Small tables with named rows and columns. After each table, cells are looked up by row and column.

Table funi
cols = tepi, zurumo, mufur, zoli, tarude, kop, mukenuk, ginago, ruzom
puz: [-1.81, 3.24, -0.78, 2.36, 6.03, -1.41, -3.22, -6.16, 0.86]
leki: [-2.41, -3.14, -0.64, -5.59, -1.92, -5.82, -7.84, 3.96, -0.78]
sazagip: [0.64, 2.23, -9.14, -3.97, -1.06, -3.99, -4.33, 0.03, -5.18]
gefa: [-2.41, -3.64, -1.37, -4.66, 1.06, 6.79, -3.15, -5.11, -4.61]
kebu: [4.35, 2.73, 3.14, 3.50, 1.52, -0.89, 0.04, -2.79, -4.79]

What is the tepi of sazagip in funi? 0.64
What is the ginago of kebu in funi? -2.79
What is the zoli of puz in funi? 2.36
What is the tarude of sazagip in funi? -1.06
What is the tepi of gefa in funi? -2.41
What is the mufur of puz in funi? -0.78
What is the kop of leki in funi? -5.82
What is the zoli of leki in funi? -5.59

tinolol:
         surinan  petode
zos         6364    7738
parotuf     4998   -9551
bazib       2579   -8010
pumalef     5526   -9774
beruf       3591    4393
beb         9977     154
susad       3300    2528
semun       6083    1041

What is the surinan of pumalef in tinolol?
5526
What is the surinan of susad in tinolol?
3300
What is the petode of beb in tinolol?
154
What is the petode of zos in tinolol?
7738
What is the petode of pumalef in tinolol?
-9774
What is the surinan of beruf in tinolol?
3591
What is the surinan of zos in tinolol?
6364
What is the petode of susad in tinolol?
2528

Table fusud
	kizesa	mogo	zemeb	zak
nerage	2514	1038	1426	76
tibu	-1353	-1396	-6277	-2130
gifi	-1265	-2381	-5351	-2088
dob	1288	79	5502	2543
foveket	2355	798	2323	837
muzudev	2080	136	-4046	-3134
bib	-1096	-3218	-5140	-1777
fevelop	-310	-919	-5654	-2436
vef	1605	-770	-4454	-3067
vol	-685	-780	-5716	-2443
dek	2370	1910	-705	-1245
tam	2075	222	3885	1567
zud	-1257	-528	-6307	-2332

tibu, mogo => -1396
muzudev, mogo => 136
dob, mogo => 79
nerage, kizesa => 2514
foveket, zemeb => 2323
dob, zemeb => 5502
dek, zak => -1245
gifi, zemeb => -5351
dek, mogo => 1910
vol, mogo => -780

Table piro
fields: suzubo, zolaz, menivit, gele, matis
vitota: [102, 106, 177, 90, 177]
zad: [175, 167, 101, 205, 70]
novu: [128, 97, 178, 83, 148]
gos: [147, 193, 50, 177, 46]
lumoge: [167, 154, 88, 195, 139]
dume: [91, 126, 208, 11, 193]
lir: [165, 144, 98, 220, 127]
vonam: [121, 124, 124, 135, 143]
rud: [167, 149, 58, 177, 79]
kizozo: [110, 94, 176, 106, 146]
nebus: [123, 71, 243, 121, 159]
muzud: [119, 191, 50, 134, 55]

What is the gele of lumoge in piro?
195
What is the suzubo of rud in piro?
167
What is the suzubo of vitota in piro?
102
What is the zolaz of vonam in piro?
124
What is the matis of kizozo in piro?
146
What is the menivit of dume in piro?
208
What is the gele of lir in piro?
220
What is the menivit of kizozo in piro?
176
What is the matis of zad in piro?
70

bifetag =
|  | ridele | foruz |
|---|---|---|
| tasapim | 30 | 21 |
| gufa | 68 | 75 |
| gesuk | 33 | 15 |
| fima | 61 | 70 |
| lipoziv | 59 | 67 |
| vevi | 26 | 17 |
| gozen | 37 | 41 |
| goginaz | 60 | 70 |
| kez | 28 | 1 |
| sofov | 45 | 60 |
| gibo | 25 | 7 |
| kebusiz | 34 | 1 |
| pabave | 68 | 75 |
| zaf | 58 | 68 |

What is the ridele of sofov in bifetag? 45
What is the ridele of pabave in bifetag? 68
What is the foruz of goginaz in bifetag? 70
What is the ridele of gufa in bifetag? 68
What is the foruz of gesuk in bifetag? 15
What is the foruz of kebusiz in bifetag? 1
What is the ridele of gesuk in bifetag? 33
What is the ridele of kez in bifetag? 28

Table kunevu
          zel  nelebi  balur   zov
damom    -603     390    -11  -110
fipe      -79    -203    420   164
bedep    -230     123    981  -170
kerap    -391    -699   -209   -91
dof      -518     475   -231   248
mozorat  -397     196   -104   153
bep       -93    -373   -543   191

What is the balur of dof in kunevu?
-231
What is the zov of kerap in kunevu?
-91
What is the zel of kerap in kunevu?
-391
What is the nelebi of damom in kunevu?
390
What is the zov of bedep in kunevu?
-170
What is the nelebi of mozorat in kunevu?
196
What is the nelebi of kerap in kunevu?
-699
What is the balur of fipe in kunevu?
420
What is the zel of fipe in kunevu?
-79
What is the zov of bep in kunevu?
191
What is the zel of bep in kunevu?
-93
What is the zel of mozorat in kunevu?
-397
What is the balur of mozorat in kunevu?
-104
What is the balur of bedep in kunevu?
981
What is the zel of bedep in kunevu?
-230
What is the balur of bep in kunevu?
-543
What is the balur of kerap in kunevu?
-209
What is the zel of damom in kunevu?
-603
What is the zov of damom in kunevu?
-110
What is the nelebi of bedep in kunevu?
123

tovafa =
	gif	kug	zup
muk	272	667	438
gezupit	537	461	490
rel	179	620	446
duzeses	173	662	434
lel	732	347	535
gobosuz	634	439	508
namo	165	656	436
fef	681	392	521
kuze	768	326	542
barifi	625	449	505
sazer	395	507	488

What is the gif of lel in tovafa? 732
What is the kug of namo in tovafa? 656
What is the gif of rel in tovafa? 179
What is the gif of gezupit in tovafa? 537
What is the zup of muk in tovafa? 438
What is the zup of fef in tovafa? 521
What is the zup of namo in tovafa? 436
What is the kug of muk in tovafa? 667
What is the kug of barifi in tovafa? 449
What is the gif of namo in tovafa? 165
What is the kug of lel in tovafa? 347
What is the zup of sazer in tovafa? 488
What is the zup of duzeses in tovafa? 434
What is the kug of fef in tovafa? 392
What is the zup of kuze in tovafa? 542
What is the zup of barifi in tovafa? 505
What is the zup of lel in tovafa? 535
Row with the largest kug: muk

simagep
fields: gudi, mupo, mapu, gasoda, nepufal, far, gep, zof, basud
nus: [162, 33, 141, 37, 141, 89, 135, 108, 150]
tamufod: [68, 106, 128, 91, 169, 130, 130, 124, 78]
lel: [128, 52, 95, 131, 135, 166, 168, 97, 123]
vapesu: [154, 193, 95, 168, 128, 112, 149, 65, 67]
fas: [128, 169, 163, 74, 190, 69, 137, 115, 77]
rede: [124, 94, 118, 78, 108, 84, 172, 96, 107]
dom: [73, 137, 96, 92, 144, 73, 72, 223, 91]
puve: [84, 96, 65, 204, 107, 131, 94, 121, 62]
lelosod: [69, 126, 27, 31, 105, 154, 124, 139, 101]
mifuf: [131, 121, 76, 122, 172, 89, 136, 176, 81]
nutufug: [159, 105, 121, 183, 87, 169, 188, 118, 213]

gasoda of mifuf is 122
zof of mifuf is 176
nepufal of mifuf is 172
mapu of nutufug is 121
far of rede is 84
mapu of nus is 141
gep of dom is 72
mapu of fas is 163
basud of tamufod is 78
gasoda of lel is 131
zof of tamufod is 124
mupo of vapesu is 193
Row with the largest basud: nutufug

galo
|  | fiti | nimug | matibu |
|---|---|---|---|
| runoni | -5.01 | 1.25 | -5.11 |
| gep | 3.32 | -5.08 | 5.80 |
| solobu | -5.47 | 3.46 | -8.92 |
| sidom | -6.72 | 3.47 | -8.05 |

gep, nimug => -5.08
runoni, nimug => 1.25
sidom, matibu => -8.05
sidom, fiti => -6.72
solobu, fiti => -5.47
runoni, matibu => -5.11
gep, matibu => 5.80
solobu, nimug => 3.46
solobu, matibu => -8.92

Table kar
	ter	nosed	sunidi	dori	zeri	vup	poparut
rin	0.2	-0.1	-0.1	0.1	0.1	0.1	-0.2
sofiman	-0.6	0.2	0.4	-0.6	-0.2	-0.3	0.3
guv	0.6	-0.4	-0.4	0.3	-0.1	0.1	-0.5
mak	-0.2	0.0	0.1	-0.2	-0.3	-0.1	0.1
viget	0.8	-0.7	-0.5	0.5	0.0	0.3	-0.7

What is the nosed of mak in kar?
0.0
What is the dori of mak in kar?
-0.2
What is the zeri of rin in kar?
0.1
What is the zeri of guv in kar?
-0.1
What is the nosed of rin in kar?
-0.1
What is the dori of guv in kar?
0.3
What is the dori of rin in kar?
0.1
What is the nosed of guv in kar?
-0.4
What is the poparut of rin in kar?
-0.2
What is the ter of viget in kar?
0.8
What is the sunidi of viget in kar?
-0.5
What is the ter of mak in kar?
-0.2
What is the zeri of mak in kar?
-0.3
What is the poparut of guv in kar?
-0.5
What is the sunidi of guv in kar?
-0.4
What is the zeri of sofiman in kar?
-0.2
What is the sunidi of mak in kar?
0.1
What is the poparut of sofiman in kar?
0.3
What is the ter of rin in kar?
0.2
What is the nosed of viget in kar?
-0.7

